m =
[[13, 44, -42, -74],
 [-7, 26, -13, -12],
 [0, 0, -21, -20],
 [0, 21, -10, -40],
 [-9, 28, -48, -52]]
Indices start at 0.
(0, 0) => 13
(1, 2) => -13
(0, 2) => -42
(4, 3) => -52
(1, 3) => -12
(2, 1) => 0
(0, 3) => -74
(2, 2) => -21
(1, 0) => -7
(3, 2) => -10
(2, 0) => 0

grid =
[[ 58  -5 -53 -20  47  12  41 -38 -40 -12  11 -51 -36   0 -56 -15]
 [ 65  -4 -70 -13  55   3  14 -33 -29   1  35 -29 -17 -30 -76  23]]
grid[0, 0]	58
grid[0, 8]	-40
grid[1, 8]	-29
grid[0]	[58, -5, -53, -20, 47, 12, 41, -38, -40, -12, 11, -51, -36, 0, -56, -15]
grid[:, 0]	[58, 65]
grid[0, 10]	11
grid[1]	[65, -4, -70, -13, 55, 3, 14, -33, -29, 1, 35, -29, -17, -30, -76, 23]
grid[0, 3]	-20
grid[:, 15]	[-15, 23]
grid[:, 13]	[0, -30]
grid[1, 0]	65

X =
[[  9 -42 -37  -3]
 [ 48 -39  81  51]
 [ 61 -55  11  55]
 [-17  21  56  -9]
 [ -5  -2  85   1]
 [-29 -44 -71 -47]
 [ 45 -44  -5  38]
 [-12  63 -24  -1]
 [-12  22  65  -2]
 [-16  17  73  -7]
 [ -9  13  77   0]]
Rows and columns are counted from 0.
(0, 0) -> 9
(1, 0) -> 48
(8, 3) -> -2
(4, 3) -> 1
(0, 2) -> -37
(9, 3) -> -7
(4, 2) -> 85
(5, 3) -> -47
(9, 1) -> 17
(2, 0) -> 61
(3, 0) -> -17
(9, 0) -> -16
(1, 2) -> 81
(10, 0) -> -9
(10, 1) -> 13
(3, 2) -> 56
(5, 2) -> -71
(2, 1) -> -55
(7, 2) -> -24
(7, 3) -> -1
(1, 3) -> 51

W = [ 33  41  -4 -44   5 -61 -17  48  -8  -7  31]
W[0] -> 33
W[-1] -> 31
W[6] -> -17

A =
[[ 44  35   4  17]
 [-29  86  42 -53]
 [ 53   4   0  39]]
A[0,0]: 44
A[1,0]: -29
A[:, 2]: [4, 42, 0]
A[1]: [-29, 86, 42, -53]
A[0,1]: 35
A[2,3]: 39

data = -53   82  -74   18   16   15   45  -50
data[0]	-53
data[5]	15
data[3]	18

B = [2 5 6 3 7 5 7 3 6 2]
B[0]	2
B[8]	6
B[3]	3

a = array([ 27, -15, -30,  17, -66, -47,  19, -27,  15])
a[0] = 27
a[8] = 15
a[3] = 17
a[1] = -15
a[2] = -30

M =
[[-18  59 -36   2  56]
 [ -4 -37  25 -74 -42]
 [-14  55 -48  26  52]
 [ 20 -16  26  53  -7]
 [ 17 -11  13  54  -4]
 [ 12 -12  25  24  -5]]
M[0, 0] = -18
M[5, 2] = 25
M[4, -1] = -4
M[-3, -4] = -16
M[:, -5] = [-18, -4, -14, 20, 17, 12]
M[0] = [-18, 59, -36, 2, 56]
M[-2, -2] = 54
M[-5, 1] = -37
M[:, 2] = [-36, 25, -48, 26, 13, 25]
M[1, -1] = -42
M[-2, -4] = -11
M[5, -4] = -12
M[3, 2] = 26
M[3, 0] = 20
M[-6, 1] = 59

arr =
[[-12 -11  17 -40 -48  20   8 -15  16  -5 -25 -34  27  36  25]
 [-20  37 -11  19  39 -20  -4  10 -29   9  33  14 -29 -14 -16]
 [ 43  17  18  58  58 -31  28  28 -15  -9 -23  62  15 -64 -19]
 [-51  25 -70  40  11 -16 -22   4 -15  39  13   3  -1 -16 -38]
 [-10  47  22 -20 -33 -13  -5  -4 -65   4  63 -12 -28  46  14]
 [-21  59  31 -16 -29  19  21  -4 -45 -13  31   1 -27  19  16]
 [ 26  36 -30 -33 -37   8  -5  -8 -59  18  52   1 -44 -75  -8]
 [  9 -11  52  31  -9   8  20   4  -6 -19 -19  45  13 -37  12]]
arr[0,-15] = -12
arr[-1,-3] = 13
arr[-2,-6] = 18
arr[2,14] = -19
arr[-6,3] = 58
arr[-4] = [-10, 47, 22, -20, -33, -13, -5, -4, -65, 4, 63, -12, -28, 46, 14]
arr[1,2] = -11
arr[3] = [-51, 25, -70, 40, 11, -16, -22, 4, -15, 39, 13, 3, -1, -16, -38]
arr[:, -10] = [20, -20, -31, -16, -13, 19, 8, 8]
arr[-8,-3] = 27
arr[-8,3] = -40
arr[-4,-5] = 63
arr[0,-2] = 36
arr[:, -6] = [-5, 9, -9, 39, 4, -13, 18, -19]
arr[-2,-12] = -33
arr[2,10] = -23
arr[3,10] = 13
arr[0,6] = 8
arr[3,13] = -16
arr[:, 2] = [17, -11, 18, -70, 22, 31, -30, 52]
arr[-7,-5] = 33
arr[2,0] = 43
arr[-3,-5] = 31
arr[0,8] = 16
arr[7,-9] = 20
arr[-6,1] = 17
arr[-6,-3] = 15
arr[-7] = [-20, 37, -11, 19, 39, -20, -4, 10, -29, 9, 33, 14, -29, -14, -16]
arr[-4,-1] = 14
arr[-5,8] = -15
arr[6,12] = -44
arr[-4,-2] = 46
arr[:, -2] = [36, -14, -64, -16, 46, 19, -75, -37]
arr[-3,8] = -45
arr[:, 1] = [-11, 37, 17, 25, 47, 59, 36, -11]
